These are the activations of a small neural network, seen along a few directions. Each row is one input.
In each table, some parts of the input vary, and every possible input appears once, in random order.
A made-up example of a description, with smaller parts first: one of 5 places around a ring, together with either a single point or one of 9 places along a line or (one of 3 separate values, together with one of 6 places along a line).
Shared parts are said once, and a part with two or three values counts as separate values.

Other details of the inputs vary at random and push rows far along three fixed directions, the same in every table; ignore that.

Table:
x1: [ 1  4 -1  1  1  3 -3  6  0 -6  6]
x2: [ 7  6 -2  2 -1 -1 -2  4  2  2  5]
x3: [ 7  8  0  3 -1 -1  5  2 -1 -2 13]
x4: [-2 -6 11 -8 -4  3 -7 -5  3  1 -8]
x5: [ 3 -3 -2  0  1  1 -3  3  2 -2  1]
x6: [ 5  5  1  7  0  0  1  7 -2 -5 13]
x7: [ 2  7 -3 -3  0  0  0  0  2 -2  7]
x8: [ 5 -1  2 -2 -2 -3  2  5 -6  0 10]
x9: [-7 -3  5 -9  3  0 -4 -2  6  1 -8]
x10: [ 11  17 -14   8  -7  28  26  17 -28  -1 -45]
x11: [ 1  3  3  1  0 -1  4  5  2 -1  8]
x12: [-18   0 -11  21  -3  -8   6 -16   1   1  -3]
x13: [ 2  6  3 -3  1 -2 -1 -1  1  2  1]
x14: [ 7  7 -8  3 -2  2 -1  5  3 -3 10]
x15: [ 3  5  1  7  1  5  0  6 -1 -2 13]
x16: [  0  -4   5  -5   2  -2  -8   0   2   6 -10]
x17: [-15   1 -14  19  -6 -12   3 -15   3   4  -5]
x18: [-3 -3  3 -9  5  3 -3 -7  3  3 -9]
x19: [ 7  4 -8  4  0  6  0  3  3 -2 11]
x20: [ -1 -10   9 -11   2  -6  -2  -2  -4   5  -6]
x21: [ -4  -8   6 -10  -4   5  -8  -6   5  -2  -9]
x22: [-13  -3  -8  19  -7 -16   9 -15  -4   4  -2]
x23: [ 7  2 -1  2 -3 -1  4  8 -6 -3 15]
x24: [-2  1  5 -1  1  3  1  2  3  2  3]
x25: [ 0 -2  2  0  3  1 -2  3  0 -6  2]
x26: [-17   5  -7  18  -5 -14   9 -14   3   6  -4]
x27: [  4  -5   6  -5   3  -3  -3  -3   3   4 -11]
x28: [ 7  1 -5  1  0  0  0  2  3 -3  6]
x29: [-3 -3  9 -5  4 -2 -7 -1  1  2 -9]
x30: [ 2 -2 -3 -4 -2 -1  3  4 -5 -3 10]
x31: [ 2  3  3 -2  2  2  0 -2  1  3  2]
x32: [ 4  0 -5 -1 -3  0  3  7 -5 -5 15]
x33: [-2 -8  1 -5  4  5 -7 -2  3  3 -9]
x34: [ -1  -4   4 -10   5  -2  -2  -6   3   0 -10]
x35: [-8 -5  5 -8  4  4 -2 -3  6  2 -7]
x36: [ 3 -1  1  2  1  4 -3  3  1  4  1]
x37: [-2  0  2 -4  1  2  2  3  3 -4  2]
x38: [ 3 -3 -2 -2 -1  1  0  5 -3 -6  9]
x39: [ -3 -12   5 -12   3  -2  -4  -2  -2   0  -9]
x40: [ 5 -2  2  1  1 -1 -3  4  0  1  1]
Each input here is: one of 2 separate values, together with either a single point or one of 4 places along a line or (one of 3 separate values, together with one of 5 places around a ring).
- The inputs of x21 and x4 match in every part but the choice among 2 separate values. If x33 is changed in the same way as x21 into x4, which row does it become? => x36
- The inputs of x8 and x32 match in every part but the choice among 2 separate values. If x3 is changed in the same way as x8 into x32, which row does it become? => x34
- Which other rows does x13 become when the choice among 2 separate values takes its other values? List them by row number. => x7
- A walk changes only the place on the ring of 5. It starts at x12 and steps to x35. List the rest of the walk in order. => x18, x19, x33
